Each row below holds a small network's activations on one input, seen along a few directions.
In each table, some parts of the input vary, and every possible input appears once, in random order.
Descriptions start from the smaller parts, as in this example, which fits no table here: one of 4 places along a line, together with either a single point or (one of 2 separate values, together with one of 5 places around a ring) or one of 11 places along a line.
Shared parts are said once, and a part with two or three values counts as separate values.

A family of inputs:
row 1: [ 48.4 -16.8 -42.7 -10.5  30.6 -15.7   8.0   1.1  -7.8   1.4 -27.6]
row 2: [ 11.4  23.2   3.8 -40.9  28.8 -21.2 -50.2  20.7 -26.6  16.8 -15.9]
row 3: [-48.3 -25.4   8.6   8.5  10.8  30.7   8.6 -54.6   4.7  -1.6  16.0]
row 4: [  5.8 -26.2 -31.1  12.4  40.1   7.5  34.6  -9.6  29.6 -27.6 -21.6]
row 5: [-22.5 -10.0  -5.1  -9.8  49.3  14.8  46.1 -28.8 -10.5 -14.8 -13.0]
row 6: [ 19.0  49.7 -22.8  40.5 -50.9   7.0  71.4  57.3  10.1  23.5  74.6]
row 7: [-30.4 -49.9 -21.7  21.4  -8.8  23.0   1.2 -31.7  32.8 -18.5   6.3]
row 8: [  4.7  53.3  14.7  32.8 -31.2  33.9  73.4  60.3 -28.6  40.8  68.7]
row 9: [ -0.1  24.7  58.5 -22.2  -7.4 -20.2 -49.5   1.2  -5.2  -1.8 -11.1]
row 10: [-28.8 -32.2  15.7  19.7 -52.5 -15.5 -19.2 -19.9  25.4 -11.2  -7.7]
row 11: [ 36.4  13.6 -26.0 -41.2  -1.5 -17.7 -47.2  20.1   9.9  12.3 -29.8]
row 12: [ 18.0   5.6  21.1 -17.2 -34.7 -19.6 -54.8  20.6  23.1 -17.9 -22.8]
row 13: [ 20.6  -1.7 -17.5 -14.7  54.6 -10.2   4.3   2.0 -46.8   1.6 -17.4]
row 14: [-34.3  -7.8  44.4  21.4 -27.0   3.2 -26.7 -38.7  -9.9  -2.8   1.3]
The inputs of row 14 and row 10 match in every part but one. If row 8 is changed in the same way as row 14 into row 10, which row does it become? -> row 6
Describe the family of inputs behind these rows. -> one of 2 separate values, together with either a single point or one of 6 places around a ring

A family of inputs:
row 15: [-13.2 -53.7 -31.5  24.2  -6.1   3.8   6.1 -41.1  40.0 -13.3 -14.6]
row 16: [-27.0  14.3  26.3  37.1 -15.4  32.1  50.6   6.7  -9.2  13.9  46.3]
row 17: [-10.8 -41.1 -10.5 -34.0  42.4 -11.6 -34.9 -39.9  -2.2 -23.7 -38.7]
row 18: [-26.9  26.2  25.1  22.7 -16.1  33.7  35.4  21.5  17.0   5.4  38.6]
row 19: [  0.3 -23.6 -12.9 -26.4  49.0  -5.5 -36.0 -23.5 -18.3  -6.2 -37.9]
row 20: [  3.8  12.2 -25.8  28.5   1.9   9.7  57.8  12.2 -31.0  15.2  34.3]
row 21: [ -6.8 -18.6  24.2 -21.3   3.3 -18.3 -53.1 -29.0   8.3 -33.8 -36.8]
row 22: [  4.6  10.6  19.5 -16.1   8.2 -11.5 -52.2  -5.3 -15.1   8.5 -29.0]
row 23: [ 39.5  19.0 -23.1 -11.5 -17.8  -8.4  26.1  39.8   5.1  16.6  19.8]
row 24: [  2.2  24.7  -6.0  15.1 -45.1 -11.0  11.2  27.4 -20.6  32.5  31.1]
row 25: [-20.1 -26.8  18.5 -24.7  15.1  -6.8 -62.2 -46.4  -4.2 -27.6 -28.8]
row 26: [ 20.7 -12.6  -3.8 -23.0  26.6 -23.4 -16.6  -1.7   1.0 -15.2 -46.4]
row 27: [-16.2  20.0   7.2  38.4 -26.2   5.3  35.8  11.3 -27.9  25.4  44.2]
row 28: [  9.8   0.2  26.4 -16.3  -3.9 -21.7 -43.1  -6.9   0.8 -12.3 -37.7]
row 29: [  2.1 -30.2  -4.0 -29.0  33.3 -24.0 -25.9 -25.5   9.9 -29.8 -45.3]
row 30: [  4.5  34.2  19.7   4.7 -29.2   5.7   9.0  42.6  25.7   8.9  33.2]
row 31: [ -6.2   8.7  -6.0  27.2  11.1  34.7  73.5   3.2 -10.9   7.2  36.3]
row 32: [ 22.4  27.3   9.0  -2.6 -44.9 -12.6   0.6  42.3   6.5  24.7  29.9]
row 33: [-7.0 23.4 -5.6 12.6 10.4 34.1 58.0 13.7 19.0  0.0 28.8]
row 34: [-25.3 -48.9  -5.0  33.6 -36.0   9.4 -19.2 -35.5  34.9 -20.6  -5.0]
row 35: [ 22.7  30.7 -10.6  -4.4  -2.8   7.5  35.1  34.5  27.1   3.3  24.0]
row 36: [-12.3  -9.5  18.1 -19.4  19.5  -3.3 -63.3 -30.5 -16.4  -3.3 -28.5]
row 37: [ 17.8  -2.9 -11.3 -21.7  38.7 -11.2 -26.3   1.1 -16.1   1.7 -38.5]
row 38: [ 21.3  16.2 -38.0   6.2 -15.9  -6.7  33.8  29.2 -23.5  22.5  21.0]
The inputs of row 30 and row 35 match in every part but one. If row 28 is changed in the same way as row 30 into row 35, which row does it become? -> row 26
Describe the family of inputs behind these rows. -> one of 2 separate values, together with either a single point or one of 5 places around a ring or one of 6 places around a ring
Which other rows does row 24 become when the choice among 2 separate values takes its other values? List them by row number. -> row 38

A family of inputs:
row 39: [ 14.4  14.3  11.4 -19.6 -15.7 -10.5 -20.0  16.4  45.0 -15.2 -19.5]
row 40: [ -2.6  -9.5   6.4  19.9 -53.7 -26.9 -33.3  -2.5  15.1  -0.1  -1.1]
row 41: [  7.3  15.8  17.0 -26.6 -23.9 -15.9 -67.5  14.5  -5.9   2.7 -10.7]
row 42: [ 15.5 -26.7 -25.3  13.8 -28.9 -24.7   6.2   1.0   6.9  -1.2  -2.8]
row 43: [ 27.8  -3.1 -16.1 -18.1  10.6  -8.0  17.7  22.0  37.6 -13.0 -20.5]
row 44: [ 22.5  -5.8 -39.5 -18.2  43.8   1.2  20.4  11.0  12.5   1.5 -14.6]
row 45: [-36.4 -24.5  26.8   0.4  16.4  12.7 -20.8 -46.6 -25.0 -11.7 -20.2]
row 46: [ 25.9  14.3   1.9 -17.7 -43.8 -31.2 -40.9  21.8  15.3  -0.6 -15.5]
row 47: [-12.6 -40.9 -18.6  25.5 -18.3   9.2  26.9 -18.7  27.6 -12.9   0.7]
row 48: [ -6.6  -6.3  23.7   0.1 -14.6   4.2  -4.8 -10.6  53.0 -27.2   2.4]
row 49: [-20.4  35.0   7.3  72.4 -41.7  51.3  82.5  29.1 -11.1  34.3  77.2]
row 50: [ -3.5  15.0  27.8 -28.3   2.2   1.0 -48.4   8.9  23.7  -9.0 -14.0]
row 51: [-19.9  -7.4  22.1   8.0 -35.6 -13.5 -59.8 -11.9  -7.1   6.9   1.8]
row 52: [ 16.1  10.9  22.0 -32.5  20.4 -19.8 -53.8   4.1 -41.4   2.6 -35.1]
row 53: [-24.6  -7.9  36.9 -18.2  44.8  12.0 -16.7 -26.3  -6.3 -25.4 -22.9]
row 54: [ 31.5   6.8 -14.0 -26.3  34.0 -24.4 -25.9  -3.5 -41.5  14.3 -29.4]
row 55: [-18.8 -39.6 -48.1  20.5   9.7  20.3  29.3 -26.8   0.7  -2.8   1.1]
row 56: [ 14.3  68.4   2.2   6.6 -34.0   0.0  63.9  73.4 -32.6  52.6  67.9]
row 57: [-40.5 -24.7  33.1  19.3 -25.5  15.5 -37.3 -34.0  13.5   1.0   5.4]
row 58: [  0.9 -14.2 -17.8   0.5  19.6 -19.6 -16.6 -31.8 -45.4   4.9 -17.7]
row 59: [ 10.7 -29.3 -50.3  10.8   3.9 -12.2   9.5 -12.9 -18.0  13.0   4.0]
row 60: [ 41.5  -6.3 -46.5 -23.0  15.8 -18.1   1.4  10.0 -16.2  19.9  -7.7]
row 61: [  4.4 -21.9 -10.4  -2.5   8.6   5.2  33.1  -1.9  42.7 -32.2  -1.1]
row 62: [ -4.5 -22.2 -35.9  -2.6  37.2  16.7  34.6 -11.6  17.9 -23.2   0.4]
row 63: [ 12.4   7.5  -6.9 -22.8  62.6  -4.7  -5.9  -2.3 -12.7  -2.6 -36.8]
row 64: [-11.7 -11.5  21.8  -7.9   7.6 -17.6 -43.2 -26.6 -45.0  -4.9 -20.9]
row 65: [ 12.9  71.9   8.8   9.5 -10.8  24.8  76.8  62.4  -2.3  31.4  63.8]
row 66: [  1.7   9.8  30.6 -30.6  48.8  -4.6 -33.7   2.5 -12.7 -10.9 -39.5]
row 67: [  0.2  55.1  16.1  40.4 -15.3  51.3  86.3  38.7   3.7  13.0  74.4]
row 68: [-17.0  -9.0  -3.2  -9.3  56.6   9.9  10.0 -29.2  -8.0 -24.9 -20.3]
row 69: [-22.7 -27.0  16.1  30.8 -42.3   3.4 -11.1 -23.6  35.8  -6.7   3.2]
row 70: [ 45.3  -2.9 -25.1 -22.4 -18.6 -27.2  -1.5  23.4   8.1   4.2 -15.3]
row 71: [-30.9 -26.2 -15.2  10.3  26.2  12.4   4.6 -49.0 -26.6  -9.7 -19.1]
row 72: [-24.4  -4.3  40.4 -11.6   0.8  17.5 -31.5 -21.0  31.8 -18.2   4.4]
row 73: [ -8.3  46.8   0.5  49.8 -47.0  10.4  69.7  51.4 -33.2  50.3  77.6]
The inputs of row 62 and row 60 match in every part but one. If row 61 is changed in the same way as row 62 into row 60, which row does it become? -> row 70
Describe the family of inputs behind these rows. -> one of 5 places around a ring, together with either a single point or one of 6 places around a ring
Which other rows does row 66 become when the place on the ring of 6 takes its other values? List them by row number. -> row 39, row 43, row 44, row 50, row 63
Start at row 73 and move only the place on the ring of 5, one step at a time. The first step leads to row 56. Which rows follow, in order? -> row 65, row 67, row 49
List by row number the other rows that have the place on the ring of 5 in common with row 71. -> row 45, row 47, row 49, row 55, row 57, row 69
List by row number the other rows that have the place on the ring of 5 in common with row 40. -> row 42, row 51, row 58, row 59, row 64, row 73
